A small network was trained on invented records. Each row is its activation on one of them, seen along a few directions.
Records have a field called Rutu. Each example row is followed by its value.
The word absent means that the record has no Rutu.
The largest differences between rows may come from other fields.
Strong random noise was added to every row along 3 fixed directions; ignore it. To show where, here is one row again and again, with new noise each time:
[   1   48  355   38  186   52 -103 -203   38  -14 -583   49  539  273
  171  230  357  125  132 -139 -256 -427  -60 -347  -19 -125  158]
[  79   41  -28   65  -31   -5   69  134  127   35  373  -38 -256 -224
 -141 -139 -146 -110 -134  228  268  232  133  239  -77  124  -29]
[ -27  169 -206  103 -196 -216  134   82  -39  -96  188    4 -241   35
  118 -254  -94 -223  -21  -43  179  172   80  -28  -72 -127 -207]
[-113  278 -369  141 -363 -403  190   41 -154 -228   37   31 -282  233
  317 -344  -23 -318   56 -263   99  129   69 -223 -128 -313 -363]
[ -11  131  -60   87 -107 -141   70   13    8  -82    3    7  -77   68
  103 -117   39 -127    0  -47   69   26   70  -75 -100  -94 -106]

[ -37  184 -311   44 -218 -216  132   81  -50  -79  261  -24 -224   67
  135 -306 -146 -249   37  -33  132  242   96   45  -42  -28 -242]  f7
[  56 -156  113   -3  206  272 -152   48  -99  135  349 -273   95 -236
 -227 -114 -384   27  -96  144  246  387   15  148  320  181   66]  f6
[ -43  -48 -147  -39 -112  -72    2  -76    8  -79 -207   81  -83   67
   68   77  202   12   77 -116 -173 -107    5  -65 -186   14  -84]  f2
[ -31   -8 -116  -42  122  -10  135  159 -214  227  345  216   48  -28
  143 -206 -453 -144   36   78  237  100 -314  -75  518 -269  -97]  f8
[  -9  -28 -259  126 -201   66  -11  130  -63 -117  424 -405 -452 -305
 -254 -157 -186  -56 -167   86  191  485  245  260 -160  219 -157]  f6
[ 152  -40  182  -93   98   85   62  144  339  153  207  187 -274 -277
 -242  209  109  120 -209  378    4 -140   58  443 -208  224  197]  f8
[  27 -212  199   90  -98  210 -199 -131  263 -254 -230 -238 -168 -252
 -303  232  387  174 -246   48 -104  -19  363  104 -514  354  126]  f4
[ -41    7   99  114 -105   -9  -17 -104  -73 -124 -178 -153  103  124
   80  -31  158   29   -7 -119  -46  -21   91 -227  -81  -41  -43]  f3
[  56   81 -132  -34 -143 -199   73   77   78  -29    4  104 -330  -27
  -10   32  123  -32  -54  -15  -38  -42   29  137 -247  -64  -86]  f2
[ -80 -103 -132  167 -230   77  -72  -17  -17 -289 -107 -270 -200 -130
 -115   21  136   38 -131 -122   -4  103  183  -85 -250   76  -73]  f4
[-162  116 -462   62 -160 -134  177  136 -292  -49  321   92  -92  110
  237 -416 -457 -276  120 -145  283  263 -200 -179  402 -289 -266]  f4
[ -39 -199 -241  190 -463  -23 -128    9  -33 -376  189 -505 -604 -329
 -286 -129   93  -64 -313 -103  110  521  463   99 -482  328 -217]  absent
[ -70  -80   38  103  -32   50 -196 -144 -200 -182 -341 -305  299  138
   78  -20   32    6   47 -328  -78   59   30 -370   82  -99  -49]  f1
[  36  108  188  -98  238   39   60   67    1  211  204  216  152   75
   33  -88 -230  -10    5  112  135  -40 -164  112  353 -101  129]  f8
[-131  154 -533  227 -472 -261  236  186 -302 -223  414 -242 -486   14
  139 -450 -279 -260  -36 -156  287  445   71 -116    9 -208 -413]  f3
[ -79 -151  219   43  -46  160 -130 -223   85 -165 -204 -146  -82  -99
 -218  195  298  180  -98   -7 -139  -21  268   23 -351  217  103]  f5
[-192  158 -235   63 -148 -218   97  -71 -259 -128    1   98  -79  210
  238 -272 -148 -219  119 -267   95  126  -45 -269  103 -330 -249]  f5
[ 137   10  343  -24  341  213  -80   69   99  234  -17  -74  413  -48
 -125  213  -18  160   18  199  -24 -176 -117  103  217   88  298]  f7
[  35  -81   11  -21  125  125  -84    3   -8   77  142  -74  143  -90
 -110  -90 -215  -32   43   48  163  190  -31   44  191  108   47]  f1
[  70   12  230 -160  355   14  -27   -3 -130  320  -37  280  461  174
  187  -42 -271    5  116   -6   47 -149 -361 -151  566 -292  108]  f2
[   8  206 -282  -86 -106 -214  178  156   12   50  501  109 -372   15
   48 -334 -317 -219  -14   68  205  287   36  318   75   23 -151]  f6
[ 139 -190  -24   49  -41  117  -89  138  207  -27  193 -196 -303 -437
 -313  111  -19   25 -225  229  133  177  163  277 -251  258   38]  f1
[ -61 -258   14  162  -40  248 -217  -39 -236 -145 -111 -470  181 -127
 -127   39  -51  128  -93 -173   -8  198   44 -246  149   86   12]  absent
[ 109 -101   92   20  179  115    1  138  -48  219  202  -61  162 -172
  -51   28 -228   12  -23  210  164   70 -154    0  265  -27   43]  f7
[-204  102 -138   14  -96  -90   94 -154 -138 -117 -257  154  113  284
  207    6  115   -7  223 -211 -161 -187  -86 -255    1 -172  -63]  f5
[ -10  180 -115 -102   67 -219  270  159 -191  270  197  394  187  304
  404 -207 -288 -154  195   25   76 -166 -405 -171  514 -392  -96]  f3
[  28 -345  223  136  -97  290 -259 -118   82 -188  -50 -495 -108 -360
 -404  195  221  212 -279   74  -31  234  377   70 -354  450  117]  absent

Here are new rows. What is Rutu for each?
[  52   68  -13 -190   44 -144   75   -4   89  133   30  336  -47  124
  141  -53  -14  -41   42   38  -66 -123  -89  113   55  -57   -6]  f2
[ -19  112  -94   86 -235  -88   -4  -78  195 -266 -332 -147 -130   73
    4  169  487   52   15  -79 -288 -180  266   24 -571  172  -33]  f7
[-111   -3   16   60  107   83  -51  -88 -195  -29 -204  -18  253  116
   38   49  -33   43  150 -170   -7  -56 -157 -255  191 -178   15]  f5
[ -30  -88  149  -38  108  217  -89 -130  194  -46 -246   45  107  -53
 -160  275  271  208   24   77 -188 -220   70  100 -200  241  213]  f5
[ 117    5  286 -129  138    1   30   12  277  138  -26  298  -53  -48
  -56  182  181   91 -118  219  -91 -263    5  222 -132   80  178]  f8
[ -68   -2 -302  169 -365 -125  -46   19 -121 -298  135 -387 -378 -113
  -61 -242  -64 -181 -125 -193  139  431  289  -47 -251   45 -271]  f1
[  90   82  -57 -138  -57 -123   96   59  267   30   15  197 -272  -16
    2  119  216   27  -60  135 -174 -180   70  300 -320  135   13]  f6
[ 121 -141  153  -94  282  144  -72   74   -2  267  261   49  150 -197
  -81  -42 -332  -28  -62  214  202  148 -140   97  324   32   59]  f6
[ -48    2 -177   49   -6   49  -27   39 -110  -46   33 -128  121   16
   27 -112 -194  -58   94 -100   85  131  -77  -95  190  -43  -47]  f1
